Each row below holds a small network's activations on one input, seen along a few directions.
Each table varies a few parts of the input and shows all the possible inputs, shuffled.
A made-up example of a description, with smaller parts first: one of 2 separate values, together with either a single point or one of 11 places along a line or (one of 4 places along a line, together with one of 5 places around a ring).
Shared parts are said once, and a part with two or three values counts as separate values.
In the rows, 128 means zero.

Other details of the inputs shift rows strongly along two fixed directions, in all tables alike. That doesn't count.

Table:
x1: [108 155 132 107 139 125 149 143 140 136 118 108 104 127]
x2: [111 152 138 105 123 121 133 177 139 135 110 109 118 126]
x3: [ 95 140 110 149 159 132 132  81  92 106 107 149 163  98]
x4: [121  67 139 173 157 121 129 124 138 123 154 161 127 126]
x5: [132 171 127  69  90 133 125 178 148 124 109  85 123 148]
x6: [ 97 186 122  77 121 118 143 177 144 145 100  91 108 131]
x7: [145 123 115 137 109 144 113  98 113 107 123 128 151 137]
x8: [156 120 118 124 103 134 100 126 111 117 132 144 163 128]
x9: [148 178 125  66  86 140 131 156 142 135 116  76 102 153]
x10: [120 158 130 100 132 123 142 144 131 146 124 115 105 125]
x11: [130 116 144 112 138 114 144 165 161 161 154 122  81 143]
x12: [122 152 110 146 140 132 119  78  75 120 107 150 163  95]
x13: [111 114 140 132 136 114 142 160 174 149 140 107  94 149]
x14: [123 150 133 104 121 121 127 168 124 142 116 123 125 118]
x15: [129 144 107  94 103 125 127 128 148 129 128 114 136 152]
x16: [141 146 118  69 111 125 136 139 145 138 143 119 111 149]
x17: [159  23 148 161 144 125 134 116 178 121 198 162 104 164]
x18: [111 173 102 119 122 126 109 121  76 124  87 144 183  92]
x19: [117 116 145 117 143 116 150 165 168 151 148 115  82 145]
x20: [140 106 144 165 156 138 131  86  94 117 138 157 129 100]
x21: [121 120 129 151 133 123 130 125 139 137 131 126 123 131]
x22: [120 126 127 146 118 121 113 148 127 132 114 128 147 122]
x23: [101 177 105 139 131 131 123  89  87 117  86 124 164 101]
x24: [107 141 121 149 166 137 137  71  75 101 110 156 155  89]
x25: [110 133 118 138 134 117 129 129 134 140 124 128 132 129]
x26: [125 162  94 117 103 140 101 107  86  98  94 136 197 114]
x27: [176  70 135 157 118 142 112 101 125 118 165 151 127 143]
x28: [144  80 136 170 148 124 123 106 124 136 158 164 125 120]
x29: [147  30 171 206 160 125 137 117 166 129 180 148  89 142]
x30: [141 126 103 107 119 128 119  98 115 122 142 152 151 131]
x31: [ 96 185 124  94 105 118 129 185 147 139  85  80 127 133]
x32: [122 130 144 150 149 138 140 104 112 115 120 127 120 111]
x33: [123 149 160 124 107 125 145 178 191 151 115  53  68 157]
x34: [111 136 111 128 156 127 127 101  75 118 121 173 161  91]
x35: [118 156 118 107 121 115 129 151 139 156 120 115 116 133]
x36: [185  56 165 130 106 128 119 177 176 140 187 131  90 165]
x37: [112 192 130 115  98 128 132 151 145 144  85  63 112 135]
x38: [144  90 124 157 134 150 120  79 107  89 137 149 151 130]
x39: [165  51 162 151 109 129 119 171 190 124 173 121 100 172]
x40: [136 105 137 158 161 132 133  88  95 121 143 164 130 103]
x41: [ 94 169  95 127 132 124 117 108  87 119  89 140 178 101]
x42: [111 192 110  82 101 115 125 171 136 158  95  93 125 131]
x43: [149  93 128 145 140 153 127  81 101  89 144 156 142 123]
x44: [164  73 166 179 128 127 126 132 156 147 162 128  87 140]
x45: [120 128  97 108 152 139 131  64  82  92 131 177 173 109]
Each input here is: one of 5 places around a ring, together with either one of 3 separate values or one of 6 places along a line.
The inputs of x22 and x2 match in every part but the place on the ring of 5. If x23 is changed in the same way as x22 into x2, which row does it become? -> x24
The inputs of x9 and x38 match in every part but the place on the ring of 5. If x11 is changed in the same way as x9 into x38, which row does it become? -> x13
Change only the place on the ring of 5 in x28. List by row number the other rows that result. -> x1, x3, x10, x21
Change only the place on the ring of 5 in x5. List by row number the other rows that result. -> x8, x26, x36, x39

Table:
x46: [140  57 151 172 174 127 148  99 120 144 168 179  95 108]
x47: [130  47  92 173 179 144 118  54  84  97 176 208 170 126]
x48: [149  89 131 195 126 118  95  95 121 140 134 158 166 113]
x49: [191  74 166 146  96 135 107 139 153 123 173 129 117 145]
x50: [149 122 136 104  90 113 120 200 165 171 135 116  96 142]
x51: [137 161  97 117 101 146 104  98  59 111  90 140 179 114]
x52: [115 209 109  86 119 142 142 107  91 125  81  86 111 121]
x53: [131 211 133  81 111 147 144 106 113 119  93  84 122 111]
x54: [ 85 163 113 174 138 121 123 104 107 109  75 120 178 100]
x55: [104 126 154 126 151 116 132 168 137 124 124 136 131 114]
x56: [155 125 121 118  98 129 110 192 153 169 145 100  95 168]
x57: [127 110 127  84 113 111 150 177 194 156 147 116  86 167]
x58: [ 84 174  84 124 125 118 117  64 109 111  92 133 196 111]
x59: [141 142 133 105 115 105 114 163 122 146 139 148 143 115]
x60: [131 108 157 128 104 136 135 191 174 130 125  70  74 169]
x61: [127  98 116 169 174 141 133  77  80 129 153 162 116 113]
x62: [112 205 130  91 103 145 133 143 119  91  70  75 152 116]
x63: [124  39 151 189 167 127 129 138 131 115 151 179 123 110]
x64: [ 93 167  98  77 148 112 132  98  95 103 122 163 183 101]
x65: [115 110 141 137 123 135 132 203 169 149 138  81  79 169]
x66: [173  72 152 126 118 140 136 117 180 105 179 131 111 164]
x67: [131 148 165  92 142 104 154 175 173 169 149 103  64 133]
x68: [ 85 235 109 119 117 116 140  97 115 149  67  82 137 104]
x69: [142  79 105 141 140 144 125  68 108  86 148 174 148 138]
The inputs of x63 and x57 match in every part but one. If x62 is changed in the same way as x63 into x57, which row does it become? -> x66
What do these inputs look like to the network? -> one of 4 separate values, together with either a single point or one of 5 places along a line
Start at x59 and move only the place on the line of 5, one step at a time. The first step leads to x50. Which rows follow, in order? -> x56, x51, x49

Table:
x70: [111  34 149 219 162 124 130 123 164 118 156 150 123 139]
x71: [129 115  98 129 133 115 107 122  99 132 139 181 177 112]
x72: [120 137 110  89 112 133 139 126 166 112 130  99 127 165]
x73: [192  32 155 178 114 136  94 142 131 121 177 171 133 138]
x74: [ 55 176  93 158 186 110 126  79  44 123  74 176 197  54]
x75: [ 83 146 129 137 130  96 123 194 157 164 105 109 132 123]
x76: [138 117 152 105 157 122 150 147 128 150 155 147  84 117]
x77: [136 139 126  88 101 148 127 134 142  89 118  95 137 151]
x78: [ 88 149  68 115 165 123 111  69  34  97 110 222 235  69]
x79: [144 122 145  84 104 117 122 213 163 145 144 121 108 149]
x80: [141  13 179 230 162 117 105 158 135 123 169 184 135 112]
x81: [ 98 166 160 132 151 113 151 177 137 164 104  93  84 105]
x82: [ 84 208 102 159 127 122 120  83  84 131  56 108 170  90]
x83: [160 104 140 120  97 149 119 136 150  97 139 106 127 158]
x84: [127 193 149 124  58 126 109 208 171 150  68  32 113 147]
x85: [107  46 155 216 181 122 148 106 161 127 158 147  93 135]
x86: [ 83 165 131 162 174 146 156  79  83  97  83 118 132  87]
x87: [127 199 115  63  83 123 141 156 177 160 110  51  85 173]
x88: [108 120 109 114 167 113 135 107 101 137 148 188 144 103]
x89: [ 81 173  95  67 154 111 151 122 108 132 114 149 139 110]
x90: [123 202 139  46 107 146 170 146 174 128 112  39  60 161]
x91: [177  38 132 178 114 127 104 109 145 132 181 163 133 151]
x92: [132 205 138  52 105 119 147 195 149 176 111  71  68 135]
x93: [ 98 159 141 133 108 135 128 174 148 111  82  69 124 137]
x94: [171  47 151 167 134 115 124 135 168 163 197 155  81 152]
x95: [178 108 139 130  77 143  96 150 133 122 135 115 136 149]
x96: [135 109  85 157 136 132  94  65  58 105 127 200 211  93]
x97: [134 127 162 201 142 136 133  97 111 132 111 115 110 101]
x98: [107 194 128 124  70 111 116 195 188 169  74  38 113 151]
x99: [ 94 150 104 106 194 139 148  51  30  88 113 202 173  59]
x100: [163 120 140 148 130 147 127  80  93 124 144 137 117 117]
x101: [111 175  83  92 109 139 124  91 112 100  96 115 177 133]
x102: [119 213  96  62  90 130 101 168  84 122  76 117 179 105]
x103: [115 178 108  77 118 107 132 161 135 168 121 116 113 128]
x104: [151  39 152 152 153 130 152 102 193 122 201 138  70 175]
x105: [151 160 142 103 111 146 145 115 134 132 127  84  87 143]
x106: [ 91 115  86 112 164 118 127  92  78 100 131 206 199  97]
x107: [127 152 117  98 119 130 146 109 156 129 129  95 105 157]
x108: [201  17 172 175 104 141 107 144 170 115 187 138 102 171]
x109: [150 112 117 122  99 129 118 129 157 130 137 114 130 162]
x110: [174  70 174 146 138 148 156 111 173 123 181 113  57 162]
x111: [117 178  75 126 132 139 111  34  42 108  97 162 197  91]
x112: [183  54 167 175 148 137 129 111 127 141 184 161  84 125]
x113: [117 155 125  60 113 122 131 190 138 121 120 122 134 136]
What do these inputs look like to the network? -> one of 4 places along a line, together with either one of 3 separate values or one of 8 places along a line
The inputs of x82 and x97 match in every part but the place on the line of 4. If x103 is changed in the same way as x82 into x97, which row does it become? -> x92
The inputs of x99 and x106 match in every part but the place on the line of 4. If x86 is changed in the same way as x99 into x106, which row does it become? -> x70
Change only the place on the line of 8 in x79. List by row number the other rows that result. -> x73, x77, x83, x95, x102, x108, x113
Change only the place on the line of 8 in x94. List by row number the other rows that result. -> x87, x88, x89, x103, x104, x107, x111
Start at x81 and move only the place on the line of 4, one step at a time. The first step leads to x74. Which rows follow, in order? -> x75, x80
